Here are a small network's activations along a few directions, averaged over the inputs that share one value of a field.
Values that are neighbours, or in one group, have similar rows; names and order tell nothing.
In the rows, 500 means zero.
Strong random noise was added to every row along 6 fixed directions; ignore it. To show where, here is one row again and again, with new noise each time:
[653 451 843 459 309 397 509 395 372 356 358 512 737 377 678 529 417 505
 605 123 233]
[561 449 602 455 564 449 459 434 482 498 529 344 481 547 652 549 410 396
 490 407 364]
[583 232 436 477 441 471 523 536 515 380 591 361 409 559 612 805 419 506
 403 701 316]
[396 655 400 537 753 454 541 568 385 710 510 475 415 659 355 358 412 297
 507 427 824]
[677 572 665 555 373 874 474 486 462 285 473 694 591 488 436 362 612 771
 720 587 598]
[478 724 606 458 817 625 354 508 491 475 591 425 555 515 472 256 479 265
 598 395 589]
[460 480 512 568 427 301 616 538 291 525 383 564 592 503 480 488 441 409
 489 230 548]
[575 619 671 400 695 566 458 523 474 546 518 444 553 545 426 482 328 354
 625 444 609]


Field Vimez:
h7: [411 497 442 381 631 348 597 694 562 708 551 521 498 497 237 636 367 372
 530 513 690]
h6: [642 487 818 405 399 504 456 207 457 523 414 378 606 472 804 455 442 503
 570 246 193]
h1: [542 427 502 439 335 237 499 461 637 492 630 436 579 306 476 739 313 433
 367 509 383]
h4: [579 563 703 512 374 534 486 312 449 449 357 642 671 239 634 362 484 607
 608 343 474]
h10: [285 537 366 483 500 389 524 614 536 460 424 549 581 395 357 515 432 467
 488 572 656]
h2: [513 514 525 487 424 706 397 436 683 526 516 495 377 686 507 443 739 790
 567 695 486]
h8: [555 609 646 506 471 569 552 544 447 638 353 589 522 565 409 434 484 571
 586 432 633]
h3: [550 701 501 673 412 645 446 286 556 640 451 496 438 470 630 133 757 724
 526 357 553]
h9: [404 658 528 461 616 421 406 390 494 640 429 388 449 548 678 316 549 355
 463 268 361]
h5: [361 505 369 508 522 189 617 443 492 761 368 612 381 544 512 472 572 469
 333 239 418]
The values of Vimez form 4 separate groups.
- Which other values are in the same group as h5? Give them in the order they are listed. => h7, h2
- Which other values are in the same group as h8? Give them in the order they are listed. => h6, h9
- Which other values are in the same group as h1? Give them in the order they are listed. => h3

Field Sifus:
e11: [531 634 530 378 662 651 460 515 600 604 589 600 453 486 411 398 617 552
 534 627 564]
e8: [588 684 728 519 608 785 476 316 464 542 301 535 402 631 530 266 389 525
 637 503 706]
e9: [547 529 541 439 515 532 325 373 678 602 617 326 361 535 703 595 373 487
 471 741 450]
e19: [521 548 501 381 617 519 519 691 369 594 450 598 567 690 226 565 293 389
 573 584 715]
e7: [617 594 624 359 622 584 473 536 590 522 564 529 572 532 321 519 433 459
 602 475 414]
e18: [424 575 466 452 417 475 638 695 405 545 364 775 530 524  90 487 598 646
 610 386 798]
e3: [520 486 330 434 821 581 522 553 548 623 701 191 305 653 435 606 425 347
 472 776 624]
e15: [568 475 601 478 342 645 514 393 552 374 452 601 591 334 462 552 421 685
 624 605 628]
e14: [512 260 566 528 246 437 470 409 608 386 495 419 274 539 794 650 630 873
 367 566 253]
e5: [322 401 127 588 586 244 581 698 426 435 656 463 574 385 340 541 416 222
 278 525 642]
e16: [612 559 785 504 554 664 355 485 580 327 499 392 731 451 518 426 502 384
 705 427 386]
e4: [506 546 513 587 400 538 428 393 601 502 533 547 578 440 691 263 735 605
 437 340 389]
e12: [712 489 502 498 474 615 601 520 530 642 517 495 407 533 380 504 413 622
 600 672 570]
e17: [406 503 314 769 425 331 730 476 401 736 402 687 459 478 372 440 492 640
 445 453 718]
e2: [434 570 416 542 488 565 502 438 306 537 381 506 374 604 627 361 699 490
 472 425 453]
e1: [367 443 475 447 378 499 430 707 510 253 593 674 695 379 343 609 585 588
 572 596 401]
e6: [561 418 504 438 547 592 520 559 396 288 516 525 625 473 547 626 395 282
 425 560 387]
e10: [544 633 644 564 538 584 462 480 443 472 390 504 495 563 472 498 447 577
 699 400 599]
e13: [449 581 435 398 598 419 594 611 612 773 507 531 457 505 299 650 307 396
 504 611 919]
The values of Sifus form a line.
- List every value one step from e7, in the order listed. => e11, e18
- List every value one step from e15, in the order listed. => e9, e5
- List every value one step from e14, in the order listed. => e1
- List every value one step from e16, in the order listed. => e3, e10
